These are the activations of a small neural network, seen along a few directions. Each row is one input.
In each table, some parts of the input vary, and every possible input appears once, in random order.
A made-up example of a description, with smaller parts first: one of 5 places around a ring, together with either a single point or one of 11 places along a line or (one of 3 separate values, together with one of 4 places along a line).
Shared parts are said once, and a part with two or three values counts as separate values.
In the rows, zero is written as 128.

Other details of the inputs vary at random and push rows far along two fixed directions, the same in every table; ignore that.

Table:
R1: [162 118 127 111 161 202  96 138 111  92 108 113]
R2: [ 89  83  44 112 142 125 117 163  79 101  33 131]
R3: [137 105 113  98 180 191 111 166 142 109 137 115]
R4: [ 83 139  99 125  95  60 159 127 102 152 101 121]
R5: [110 126 107 143  95  44 130  86 104 122 120 152]
R6: [150 156 171 148  83 152 132 111 177 163 131 114]
R7: [159 165 183 149  92 145 130  99 144 147 142 119]
R8: [106 141 109 144  88  59 140  98  87 131  95 140]
R9: [103  79  51 104 183  89 108 136  72  68 110 154]
R10: [137 164 174 130 100 147 150 128 159 169 148 101]
R11: [142 141 165 149 113 129 134 119 191 157 173 138]
R12: [ 79 150 120 148 102  71 171 149  62 156  83 131]
R13: [143 140 165 146 113 127 133 115 190 154 175 137]
R14: [163 102 120 113 169 189  87 134 126  84 127 129]
R15: [150 124 132  92 176 196 115 151  95  97 128  97]
R16: [ 86 136 100 115  95  54 157 112 102 145 110 117]
R17: [ 87  79  41  83 173  96 119 148  85  87 100 131]
R18: [154 137 165 143  91 133 122  96 189 151 156 127]
R19: [155 106 115 102 151 202  97 138 144 103 105 106]
R20: [142 164 181 145 122 136 145 127 142 153 173 128]
R21: [129 118 128 108 162 214 128 187 122 130  96  98]
R22: [145 160 179 137 122 130 142 115 141 146 179 125]
R23: [141 101 112  87 179 185 108 151 140 100 145 111]
R24: [ 97 132 113 169  92  63 142 126  98 144  88 162]
R25: [144 175 187 141 108 146 151 127 126 159 151 107]
R26: [144 137 163 140 114 123 131 109 188 150 178 135]
R27: [156 104 114  97 151 199  96 131 144  99 110 104]
R28: [156 105 114  99 151 201  96 135 144 101 107 105]
R29: [126 108 121 115 177 206 123 192 137 126 116 119]
R30: [139 103 113  92 180 188 109 158 141 104 141 113]
R31: [101 116  94 142  88  53 131 102 135 138 106 148]
R32: [141 165 181 148 122 137 146 130 142 155 171 129]
R33: [101 126 107 142 117  37 141  98 104 122 143 160]
R34: [154  92 109 110 158 191  89 141 158  99 118 123]
R35: [153 138 166 145  91 135 122  99 190 152 154 128]
R36: [ 77 141 115 157 116  63 166 152  79 153 105 152]
R37: [100 127 107 144 117  38 142 102 105 124 141 161]
R38: [ 86 130 113 169 116  56 154 139  98 145 113 169]
R39: [111  78  49 105 162  97  97 124  71  67  86 147]
R40: [ 82 130  97 131 107  49 154 125 119 149 124 141]
R41: [162 103 120 116 169 190  87 138 126  86 124 130]
R42: [143 138 164 143 113 125 132 112 189 152 176 136]
R43: [100  81  51 110 183  91 110 143  72  72 105 157]
R44: [144 162 180 140 122 132 143 119 141 148 177 126]
R45: [156  89 108 104 159 187  88 134 157  95 122 121]
R46: [146 172 186 133 108 140 149 115 126 153 158 104]
R47: [138 162 174 125 100 144 149 120 159 165 153  99]
R48: [144  92 108 108 180 181 100 154 157 100 141 131]
R49: [153 101 120 112 191 179  98 146 125  84 149 136]
R50: [ 88  90  45  78 161 107 125 149  70  91  78 111]
R51: [ 78 119  99 161 108  59 154 144 130 156 106 162]
R52: [100 125  95 128  81  58 138  93 118 136  95 129]
R53: [145 174 187 138 108 144 150 123 127 157 153 106]
R54: [150 172 195 172  86 163 143 131 140 168 116 126]
R55: [160 150 177 152 100 132 121  95 159 140 160 135]
R56: [160 162 182 144  92 141 130  92 143 143 146 117]
R57: [ 95 147 115 123 103  51 159 107  71 135 117 122]
R58: [142 146 175 171  86 154 134 135 188 175 127 135]
R59: [164 114 126 103 161 196  95 127 111  86 115 110]
R60: [ 92 141 111 137 115  45 154 117  87 136 133 146]
Description of these inputs: one of 2 separate values, together with one of 5 places around a ring, together with either a single point or one of 5 places along a line.
Changing only the place on the ring of 5 turns R39 into R15. The same change can be made to R18. Which row results?
Answer: R16
Changing only the place on the ring of 5 turns R53 into R8. The same change can be made to R10. Which row results?
Answer: R19
Which other rows does R13 become when the choice among 2 separate values takes its other values? List them by row number.
Answer: R9
Which other rows does R19 become when the place on the line of 5 takes its other values? List them by row number.
Answer: R6, R27, R28, R52

Table:
R61: [140 105 109 101 169 192 108 158 116 100 107 111]
R62: [173 180 232 150 136 161 145 117 177 158 237 127]
R63: [140 107 112  98 172 189 110 157 116 100 116 110]
R64: [152 101 111  99 168 181  96 135 120  87 122 116]
R65: [143 106 111  99 170 188 106 152 117  97 115 112]
R66: [183 176 231 153 131 158 133 102 181 149 238 133]
R67: [180 177 232 152 133 159 137 107 180 152 238 131]
R68: [164 179 223 161  91 198 146 138 190 188 155 106]
R69: [ 99 185 174 189  24  39 180  95 149 209 120 141]
R70: [ 75 111  59 129 103  34 140 115  73 120  71 146]
R71: [137 107 110 100 171 193 111 163 115 104 108 109]
R72: [136 105 108 103 168 195 110 165 115 104  98 110]
R73: [ 79 113  66 124 108  28 141 108  75 116  91 146]
R74: [ 76 114  63 126 107  32 142 114  74 120  82 145]
R75: [ 73 114  61 128 105  36 144 121  72 123  73 144]
R76: [ 66 112  60 132 102  43 148 134  71 131  58 142]
R77: [170 177 222 159  91 194 140 126 192 181 161 109]
R78: [142 101 105 105 164 193 102 154 117  97  96 114]
R79: [149 102 108 101 167 186  98 141 119  90 113 116]
R80: [148 109 125  99 206 163 108 144 108  79 178 132]
R81: [ 77 116  68 124 110  29 145 113  75 120  93 144]
R82: [ 91 191 178 186  30  43 191 111 145 219 124 135]
R83: [102 188 178 176  39  27 182  86 146 201 154 139]
R84: [133 107 109 102 170 197 113 170 114 107 100 108]
R85: [173  16  45 102 164 142  25  75 245  47 151 175]
What is each input in this table made of?
Answer: either a single point or (one of 4 places along a line, together with either a single point or one of 5 places along a line)
Which other rows does R80 become when the place on the line of 4 takes its other values? List them by row number.
Answer: R62, R66, R67

Table:
R86: [ 86  93  48 103 164  74 124 140  60  86  96 144]
R87: [110 138 128 136 117  94 147 127 103 138 122 131]
R88: [185 152 202 129 154 235 116 145 169 134 175 106]
R89: [130 150 155 152  83  92 140  98 163 159 148 136]
R90: [130 150 155 152  82  95 140  99 160 159 142 134]
R91: [110 138 129 136 117  91 146 125 107 138 129 133]
R92: [130 150 157 158  83  93 139 100 167 161 147 141]
R93: [161  82 105  91 193 216  83 151 147  78 131 118]
R94: [185 154 203 125 152 236 118 144 163 134 172 100]
R95: [131 150 156 158  85  90 139  99 170 160 153 143]
R96: [130 151 157 159  80 100 140 104 160 162 135 138]
R97: [111 139 131 136 119  85 146 121 116 139 142 136]
R98: [ 86  93  47  98 162  78 126 141  50  85  85 136]
R99: [114 144 132 133 117  85 145 117 115 138 145 134]
R100: [113 144 131 134 117  88 146 119 111 138 138 132]
R101: [ 92 114  79 122 109 117 135 152  95 135  48 117]
R102: [128 147 156 155  84  92 141 101 165 161 147 139]
R103: [130 151 157 159  81  97 140 102 163 162 142 139]
R104: [112 142 130 139 115  95 145 126 105 138 123 134]
R105: [161  84 108  93 188 221  84 154 141  81 120 114]
R106: [189 136 187 125 141 236 102 133 189 130 159 105]
R107: [ 83  89  47 100 164  75 126 143  55  86  89 140]
R108: [158 101 118  92 203 219  95 164 115  80 134 113]
R109: [ 72 104  48 100 148 111 141 172  37 108  35 114]
R110: [127 147 156 156  80  99 142 105 158 162 135 135]
R111: [163  86 105  88 192 215  81 147 145  76 132 115]
Changing only one part turns R100 into R89. The same change can be made to R94. Which row results?
Answer: R106
What is each input in this table made of?
Answer: one of 2 separate values, together with either a single point or (one of 3 separate values, together with one of 4 places along a line)
Which other rows does R88 become when the choice among 2 separate values takes its other values? List them by row number.
Answer: R103
Which other rows does R106 become when the choice among 3 separate values takes its other values? List them by row number.
Answer: R96, R110

Table:
R112: [102  92  62 116 135  92 117 125 107 103  88 135]
R113: [ 99 108  78 110 152  89 128 131  62  95 104 138]
R114: [151  87 105  87 206 196  96 161 114  74 137 118]
R115: [124 172 174 161  93  86 159 106 120 160 148 140]
R116: [122 166 158 145  94  81 155  97 130 154 159 129]
R117: [176 132 180 139 132 209 111 131 184 135 147 116]
R118: [114 141 143 152  88  78 143 107 165 162 148 147]
R119: [174 144 191 136 153 200 121 145 162 133 177 121]
R120: [122 168 160 150  95  82 156 100 127 156 156 131]
R121: [174 132 181 142 129 213 109 135 179 138 147 117]
R122: [108 106  77 111 126 100 116 124  82 104  82 129]
R123: [ 97 103  69 113 157  78 127 139  81  98 115 142]
R124: [118 155 162 156  95  77 153 113 137 162 163 141]
R125: [128 161 157 153  72  90 145  99 134 160 122 129]
R126: [151  89 106  91 207 198  96 165 110  75 134 121]
R127: [181 149 178 124 125 210 110 122 170 134 150 100]
R128: [103 108  81 104 151  86 131 121  74  94 110 133]
R129: [114 146 147 162  86  82 144 114 158 166 143 154]
R130: [172 150 192 124 146 204 120 128 152 129 175 109]
R131: [101  89  68 120 133  96 116 129 100 104  84 139]
R132: [127 109 115  98 180 239 125 204 123 126  96 102]
R133: [ 99 110  79 114 152  91 128 135  58  96 101 141]
R134: [ 97 105  70 117 156  80 127 143  77 100 112 146]
R135: [116 143 144 154  90  77 145 107 166 161 145 148]
R136: [157  89 104 106 182 217  87 157 134  85 108 117]
R137: [122 141 146 157  79  85 144 100 156 159 127 138]
R138: [169 135 170 130 143 200 110 134 199 137 171 121]
R139: [100 189 175 158  59 104 183 144 115 196  91 101]
R140: [127 158 144 142  73  87 143  92 141 157 130 122]
R141: [100 114  75 111 154  88 129 130  66  95 106 136]
R142: [ 93 183 171 157  88  94 188 153 112 203 128 117]
R143: [117 148 149 164  88  81 147 114 159 165 140 154]
R144: [175 154 195 130 149 205 123 131 150 129 170 113]
R145: [136 113 128 105 168 247 126 199 121 122  81  88]
R146: [ 95  99  73 116 155  81 126 143  73  99 110 148]
R147: [175 132 171 128 131 205 109 123 193 135 157 108]
R148: [116 141 142 149  90  76 145 103 169 160 148 145]
R149: [122 153 161 149  97  73 155 105 146 158 167 136]
R150: [111 113  84 118 127 101 120 127  82 105  78 133]
R151: [150 175 202 128 148 227 152 177 124 163 136  84]
R152: [122 139 143 151  79  83 144  97 159 158 130 135]
R153: [108 102  73 101 126  98 116 117  89 102  88 123]
R154: [181 153 182 133 126 214 110 130 162 135 143 105]
R155: [115 145 137 148  90  75 143 103 171 161 152 143]
R156: [ 94  94  58 117 146  83 118 136 109 104 101 150]
R157: [102  95  65 121 134  93 117 128 103 104  85 138]
R158: [108 104  76 106 126  99 116 120  86 103  85 126]
R159: [ 97  99  66 104 157  75 126 131  89  96 121 136]
R160: [ 94  96  60 122 145  85 119 139 106 105  98 153]
R161: [119 153 161 151  95  75 152 109 141 160 166 138]
R162: [181 146 183 124 126 210 111 123 167 133 146 103]
R163: [176 134 182 143 132 212 111 135 180 136 144 119]
R164: [161  99 111  94 175 221  85 153 111  83 102 108]
R165: [170 133 176 135 143 202 112 138 193 136 164 126]
R166: [ 96  93  69 102 155  77 125 132  85  95 120 138]
R167: [147  77  95  86 192 202  85 153 149  82 131 121]
R168: [120 139 145 155  77  86 141 101 155 160 130 136]
R169: [128 156 151 142  72  88 145  92 140 157 128 125]
R170: [123 166 169 151  93  83 158  99 127 156 154 134]
R171: [163 103 109  92 176 218  87 148 119  82 107 104]
R172: [152  94 107  79 200 205  96 148 102  70 133 109]
R173: [122 173 165 159  94  85 157 107 120 159 151 137]
R174: [ 92  87  60 115 145  85 117 136 105 102  99 152]
R175: [120 137 142 150  77  84 141  97 158 159 133 134]
R176: [ 97 101  67 108 157  77 126 135  85  97 118 139]
Changing only one part turns R145 into R139. The same change can be made to R147. Which row results?
Answer: R140
What is each input in this table made of?
Answer: one of 5 places around a ring, together with either a single point or (one of 3 separate values, together with one of 4 places along a line)
List by row number the other rows that have the place on the ring of 5 in common with R151.
Answer: R113, R115, R116, R120, R128, R130, R133, R141, R144, R170, R172, R173
Which other rows does R112 become when the choice among 3 separate values takes its other values? List them by row number.
Answer: R137, R168
Which other rows does R122 become when the place on the line of 4 takes its other values? List them by row number.
Answer: R153, R158, R164
Which other rows does R171 become when the place on the ring of 5 takes its other values? List them by row number.
Answer: R123, R141, R156, R157
List by row number the other rows that have the place on the ring of 5 in common with R174.
Answer: R118, R129, R132, R135, R138, R143, R148, R155, R156, R160, R165, R167
Which other rows does R154 become when the choice among 3 separate values takes its other values? List them by row number.
Answer: R150, R164
